These are the activations of a small neural network, seen along a few directions. Each row is one input.
In each table, some parts of the input vary, and every possible input appears once, in random order.
A made-up example of a description, with smaller parts first: one of 3 separate values, together with either a single point or one of 9 places along a line or (one of 4 places along a line, together with one of 5 places around a ring).
Shared parts are said once, and a part with two or three values counts as separate values.

Other details of the inputs shift rows strongly along three fixed directions, in all tables alike. That doesn't count.

A family of inputs:
x1: [-52  25  21 -33 -37  10   0 -29  -4   8  26 -11]
x2: [-12  19 -60  19  37  30   5 -13 -44  10 -42   5]
x3: [  1  18 -79  21  59   8  -7  -7 -40  26 -50  34]
x4: [ -3 -88  40  25  -2   4   7  18 -30   7  -9  -6]
x5: [ 63   1 -31   7  10  -4  -3  36  42 -12 -20  18]
x6: [-21   4  19 -14   4  -6  -5  -9 -42  11  -1 -10]
x7: [ -1  28 -54   1  29   2  -4  19 -41   2 -46  13]
x8: [-61  37 -32   0   5  10   2 -21 -40  -3  -4   8]
x9: [-36  10  60 -30 -27 -12  -3 -22 -16  -6  38 -36]
x10: [ 34  37 -34 -10   8   9 -17  16  -1   2 -14   6]
x11: [ 47  -4  14  -1 -13  -1 -10  19  27   8  12   4]
x12: [-18  41 -14 -24   7  -7   1  -4 -23 -15  -8 -20]
x13: [-23  52  13 -15 -50   1  -8  -9  63 -29  44  -2]
x14: [-23  10  -2 -13  14 -17   9  -2 -33  -8 -15  -4]
x15: [ -4  53 -39   1  -3   6 -10  -8  17   0   5  21]
x16: [-29  14 -45 -16  26   8  15 -17 -26   8 -36  14]
x17: [ 71  24  -6 -16  -1  -9  -8  14  57  -8   9   6]
x18: [ 53  38 -17   7 -15  13 -17   1  69   5  24   8]
x19: [  4  19 -45  11  25   0   1  -7   8   4 -14  20]
x20: [-42  11  54 -24 -36  -7  -2 -12 -15 -14  36 -40]
x21: [ 61 -24  13  20 -14  -4  -7   4  86   2  28  12]
x22: [-44  -9  28   9 -34   8   3  -8  12 -10  31   4]
x23: [-52 -74  44  27  -3  -7  14 -16 -24  14  24   4]
x24: [ 20 -16 -14  22   0  12   9  -1  30  -5  -1   8]
x25: [-35  26  21 -23 -23 -12   2  -6  -8 -26  16 -32]
x26: [ -2  11 -13 -11  29 -18   8   0 -28   0 -23   5]
x27: [-10  52  13 -11 -32  -1 -18 -26  37  -1  41 -15]
x28: [-18  10  50 -18 -44 -16   4   1  24 -25  37 -33]
x29: [-26  36   5 -33 -34   4  -4 -16  29   1  26   9]
x30: [ 52  34 -19   4 -14   2 -10   0  80  -5  25  10]
x31: [ 38 -97  32  53  -2  28  11  19  39  10   0  11]
x32: [ 41 -48   1  14  17  -7   0  26   4  11 -15  22]
x33: [  9 -74  35  15  16 -15  10  13 -20  17  -8  13]
x34: [-55  17  -3   2   4   2  -6 -32 -41  16   6  -6]
x35: [ 35   3   9   0 -17   6  -8  18  24  -8   6 -13]
x36: [  8  34   5 -25 -12 -19  -4   3  21 -18  15  -2]
x37: [ 18   4   0 -10  10  -1 -11   4 -14  11  -3   3]
x38: [  2  18  28 -21 -17 -16   3  -3  15 -15  21 -20]
x39: [-24  -3  -3   7   6 -13   1 -18   2   4   7   6]
x40: [ 29  36 -46  14  -1  33 -12  10  30   3  -9  22]
x41: [-48  37  18  -7 -41  11  -5 -25   2  -8  39  -9]
x42: [-77 -72  53  24 -12   6  29 -23 -35  -8   7 -22]
x43: [ 14 -82  32  17  33 -11  21   6 -26  10 -19  -4]
x44: [ -9 -95  41  20  13 -16  21  15 -24  -2 -11  -1]
x45: [ 92  23 -39  -1  18  12 -15  27  40   5 -17  11]
x46: [ 34  -8 -45   4  53   3   6  13 -29   4 -48   6]
x47: [-20  -2 -30  -7  24  26  10 -19 -38  19 -36  -3]
x48: [ 88   4  14 -12 -20 -18  -9  26  93 -10  27  19]
x49: [-36   5  11 -12   3 -18   9  -1 -32 -13  -7 -11]
x50: [ -7  -3 -32  18  19   2   6  -6   1   0 -13  16]
x51: [ -6  40  45 -29 -59  -4 -15   1  39 -25  50 -35]
x52: [-17  53 -58 -13  34  -1  -6   5 -57   2 -45  10]
x53: [-60 -61  11  29  25   2  25 -25 -57   8 -18 -12]
x54: [-21   5  17 -12   4  -1   1  -9 -39   1  -2 -25]
x55: [ 10  29   1 -16 -10 -13  -9   8   6  -3   5   7]
x56: [ -9  53 -22 -19   2   4 -12   2 -30   0 -10  -8]
x57: [-1 -5 -7 17  2  9 -6 -8  4 18  9  9]
x58: [ 21  12 -32  -2  31   0   4  14 -13  -4 -31  -4]
x59: [-40   4  31  -2 -40  -7   5 -17  32 -21  42  -4]
x60: [-36  17  23   2 -28   7  -1 -26   5  -3  30 -19]
x61: [ 54 -26 -17  13  15  -1  -5  34  20   6 -19  25]
x62: [-37  34  25 -24 -33 -21   2  -1   3 -27  22 -21]
x63: [-21  44 -69 -21  37  18  10 -23 -36   8 -51   4]
x64: [-11 -81  28  19  22   0   9   5 -58  18 -21  -2]
x65: [ 43 -49   5  11  23  -9  -1  21   3  15 -14  25]
x66: [ -4  65 -32 -26  25   1 -12  -9 -39   6 -20 -15]
x67: [ 80 -47  13  21   3   8  -2  35  44   8  -4   4]
x68: [ 49 -96  31  38   1   6   5  37  12  14 -11   9]
x69: [-15 -81  57  16 -22 -13   9  17  -7  -5  12  -3]
x70: [ -4  -3 -19  23   7  16  -4  -7  -8  14  -4  12]
Each input here is: one of 5 places around a ring, together with either a single point or one of 5 places along a line or (one of 2 separate values, together with one of 4 places along a line).
The inputs of x53 and x70 match in every part but the place on the ring of 5. If x17 is changed in the same way as x53 into x70, which row does it become?
> x37
The inputs of x69 and x51 match in every part but the place on the ring of 5. If x29 is changed in the same way as x69 into x51, which row does it become?
> x47
Change only the place on the ring of 5 in x54. List by row number the other rows that result.
> x11, x14, x38, x55
Change only the place on the line of 5 in x59. List by row number the other rows that result.
> x13, x19, x39, x50
A walk changes only the place on the line of 4. It starts at x69 and steps to x61. List the rest of the walk in order.
> x32, x65
